These are the activations of a small neural network, seen along a few directions. Each row is one input.
Each table varies a few parts of the input and shows all the possible inputs, shuffled.
A made-up example of a description, with smaller parts first: one of 2 separate values, together with either a single point or one of 11 places along a line or (one of 4 places along a line, together with one of 8 places around a ring).
Shared parts are said once, and a part with two or three values counts as separate values.
In the rows, 128 means zero.

Other details of the inputs shift rows strongly along two fixed directions, in all tables alike. That doesn't count.

A family of inputs:
r1: [139 125 156 131 137 122 112  83 103 141 149 126 129 124]
r2: [115 116 151 115 111 126 125 125 146 123 130 122 123 139]
r3: [139 117 149 125 147 125 127  82 117 136 161 124 124 115]
r4: [126 126 130 109 119 134 114 118 130 115 138 132 143 136]
r5: [122 146 127 159 137 114 157 132 106 177 106 134 127  87]
r6: [116 118 137 133 115 133 112 124 148 105 137 136 129 141]
r7: [136 150 113 119 140 129 141 140 115 173  99 140 118 105]
r8: [102 136 128 126 132 147 107 175 163  80 124 143 142 153]
r9: [111 141  97 136 121 138 125 179 152  97 103 138 128 146]
r10: [137 119 129 126 145 141 118 129 131 105 143 111 135 152]
r11: [154 136 105 122 129 119 149 130 105 172 106 129 103 104]
r12: [114 166  64 139 153 132 160 187 138 137  74 125 122 121]
r13: [131 123 158 131 139 114 116  87 110 140 153 128 124 114]
r14: [108 136 126 123 151 156 117 165 157  82 119 119 151 167]
r15: [134 142 118 159 124 123 155 134 112 174 113 152 121  86]
r16: [144 106 150 116 107 112 133  92 117 141 148 121 108 123]
r17: [128 163  61 137 160 139 154 190 132 136  74 122 124 126]
r18: [143 120 128 132 126 136 107 129 128 114 142 135 129 144]
r19: [ 95 129 125 128 138 147 124 160 169  79 117 113 144 162]
r20: [ 93 140 100 113 119 134 128 171 161 102 100 130 143 138]
r21: [156 110 152 115 121 122 120  97 109 147 151 122 116 128]
r22: [149 144  89 119 131 121 135 124 100 170 115 136 121  99]
r23: [111 113 149 131 101 129 138 133 144 108 139 128 150 133]
r24: [120  98 167 101 108 129 103  93 140  89 177 126 143 145]
r25: [122  90 202 129  94 126 128 110 148 102 168 116 139 150]
r26: [136 139  87 121 117 112 149 119 108 165 111 135 115  94]
r27: [ 95 109 164 141 126 148 131 162 172  60 140 112 160 174]
r28: [151 120 145 131 125 130 109  85 109 139 156 145 124 121]
r29: [123 125 114 131 120 147 110 173 155  76 119 129 135 167]
r30: [151 138  84 119 123 117 145 122 102 164 111 132 115 100]
r31: [134 130 143 113 132 117 133 121 123 154 132 136 116 110]
r32: [155  87 180 134 110 100 114  26  91 138 188 113 112 119]
r33: [116 151 107 142 143 115 139 129 116 165  96 131 119 100]
r34: [131 120 137 132 129 128 114 130 127 100 132 111 131 152]
r35: [145 150 106 140 151 117 131 126  95 171 110 129 118 104]
Description of these inputs: one of 5 separate values, together with either a single point or one of 6 places around a ring.
Which other rows does r14 become when the choice among 5 separate values takes its other values? List them by row number. -> r1, r4, r7, r28
Which other rows does r10 become when the place on the ring of 6 takes its other values? List them by row number. -> r3, r12, r14, r17, r19
List by row number the other rows that have the choice among 5 separate values in common with r20. -> r4, r22, r23, r24, r26, r30

A family of inputs:
r36: [133 121 145 136 127 121 134 105 119 142 140 127 125 117]
r37: [105 153 104 132 135 133 141 180 144 133  90 139 134 122]
r38: [132 121 145 134 125 121 133 105 119 142 140 129 125 116]
r39: [145 123 129 128 133 125 123 102 113 137 141 124 121 124]
r40: [107 151 105 140 142 135 144 180 143 128  90 130 134 128]
r41: [144 123 129 126 131 125 122 102 113 137 141 126 122 123]
r42: [131 121 145 132 123 120 132 105 120 143 140 131 125 115]
r43: [122 153  90 132 149 137 134 172 133 127  93 128 129 132]
r44: [109 147  98 132 127 131 150 182 144 130  88 130 130 126]
r45: [148 117 123 123 119 122 129 103 114 136 140 123 118 124]
r46: [143 123 130 124 129 125 121 102 114 138 141 128 122 122]
r47: [142 123 129 122 127 124 120 102 114 138 141 130 122 121]
r48: [101  94 174 104 106 153  79 146 180  19 166 111 159 209]
r49: [130 122 145 127 119 120 130 105 121 144 140 135 126 113]
Changing only one part turns r48 into r49. The same change can be made to r43. Which row results? -> r40
Describe the family of inputs behind these rows. -> one of 2 separate values, together with either a single point or one of 6 places along a line
Which other rows does r36 become when the choice among 2 separate values takes its other values? List them by row number. -> r39
